These are the activations of a small neural network, seen along a few directions. Each row is one input.
Each table varies a few parts of the input and shows all the possible inputs, shuffled.
A made-up example of a description, with smaller parts first: one of 4 places along a line, together with either a single point or one of 11 places along a line or (one of 2 separate values, together with one of 8 places around a ring).
Shared parts are said once, and a part with two or three values counts as separate values.

Other details of the inputs vary at random and push rows far along two fixed directions, the same in every table; ignore that.

A family of inputs:
r1: [ -5 -26   8  17  -6  -5 -27 -35 -14  14 -15  -2]
r2: [-10  -3  21   2 -14 -18 -30 -31 -14  -9  -1  14]
r3: [-19  19   1 -15   7  13   1   8   2  -3   4  -7]
r4: [-10 -24  19  11  -3 -20 -16 -36 -14  15 -10   8]
r5: [ 21   1   2 -12   7  -1  15  12  13  -9  14   6]
r6: [-13  -4 -19   0  -3  15  14  17  -9  14  -9 -11]
r7: [-10  17  -1  -9   3  23   1  18   2  -6  -8  -4]
r8: [-11 -29   5  21 -14  -3 -27 -31 -12  20  -9   6]
r9: [17  9 -2  5 -9 19  6 17  4 -9  8  1]
r10: [ 48  -1   1  10   1  -2  24   8  23 -22  26 -10]
r11: [-14   1  -6 -11   8   0  24  12 -13  10 -12 -10]
r12: [ 76  -2  -8  32   0 -15  32   4  26 -25  32  -5]
r13: [-23  17 -11  -9 -13  13  -7  18  -6  -4  -5  -1]
r14: [-18   4  -6 -11   3  14 -12  25   9   6   2  -2]
r15: [-16  11 -11 -17  19  -7   0  15   6   7   0   9]
r16: [ -3 -13  14  10  11 -27 -35 -23   1   4   3  15]
r17: [-17   3 -13  -7   7   4  21   5  -8  12  -6 -20]
r18: [ 70  -6  11  20 -26 -17  17 -23   3 -31  23  15]
r19: [-12  12 -15  -2  14   5  -4  25  12   3  -8  -4]
r20: [-17   2 -12  -5   4   4  25   5  -2  12  -6 -16]
r21: [ 18   4 -16  12   2   2   2  23  13   0   8   0]
r22: [-21  19  -7 -10  -9  11  -4  12  -4  -9 -13  -4]
r23: [ -4 -18  26   1   5 -18 -36 -25   1  -1   5  12]
r24: [-10  18   2 -24   7  11   9  12  -2  -3   2   8]
r25: [ 41 -12  -9  24 -11   6  37   5   6  -8  -2 -10]
r26: [-10   8  -4 -11   9  15  -3  25  13  -3  -5  -8]
r27: [-20   1  -7 -17   6   1  19   4  -9  18 -13   0]
r28: [ -4 -23  12   2  -2 -17 -18 -41 -19  19  -6  11]
r29: [ -2  -7  29   4  -1  -9 -31 -30  -9  -4   3  15]
r30: [-25  22  -6 -15  -5   3   1   5  -3  -8   0  -8]
Description of these inputs: one of 5 places along a line, together with either one of 2 separate values or one of 4 places along a line.
The inputs of r11 and r1 match in every part but the place on the line of 5. If r2 is changed in the same way as r11 into r1, which row does it become? -> r22
Which other rows agree with r9 in the place on the line of 5? List them by row number. -> r6, r8, r13, r14, r21

A family of inputs:
r31: [ 19 -15  15  11 -15 -15   2 -29 -13   1   3   7]
r32: [ 14 -15  27  13  -4 -40 -47 -52  -1 -11  15  21]
r33: [ -1  14   1   2  -2   4 -15   4   9  -8   9   4]
r34: [-24 -24  14  -1  10 -22 -37 -31 -13  27 -10  20]
r35: [  1 -11  21   7  -6   4 -45 -19   3   2   3   8]
r36: [-45  19   0 -37  17  12  -6  23   1   3  -9   3]
r37: [ 23   5 -15  -5  -4   3  49  14   1  -5   5  -7]
r38: [ 15 -31  26  21  -4 -27 -29 -63 -12  10   0   8]
r39: [  4  -8 -16   8   6   4   3  20   6  13  -4   2]
r40: [-44  20  -7 -25  10  22 -16  31   9   5 -13  -2]
r41: [-45   7 -17 -11  14  18   8  25   0  16 -15 -24]
r42: [ -7 -18  -2  14 -12  -2 -25 -24  -7  11  -5   2]
r43: [ 43  -6   6  14 -15  -8  30 -15  -7 -15   3   6]
r44: [ 19  18   1  -6   3  -1  20  10   7 -20  18   4]
r45: [-48  30 -15 -25  13   1 -19  29   7   2  -7  -4]
r46: [ 21   0  -5   2   7   1  50  11   7  -5   5 -18]
r47: [-19  19 -29 -12  12  23  32  42   3   7 -12 -25]
r48: [ 82   1 -19  31 -24  12  68  33  12 -29  20 -14]
r49: [-51   3  -6  -8  -3  12 -26  -1 -18  15 -25   0]
r50: [ 44  -9  19   6  -3   0   3  -9   5 -19  19   7]
Describe the family of inputs behind these rows. -> one of 2 separate values, together with either a single point or one of 4 places along a line or one of 5 places along a line
The inputs of r43 and r49 match in every part but the choice among 2 separate values. If r31 is changed in the same way as r43 into r49, which row does it become? -> r48
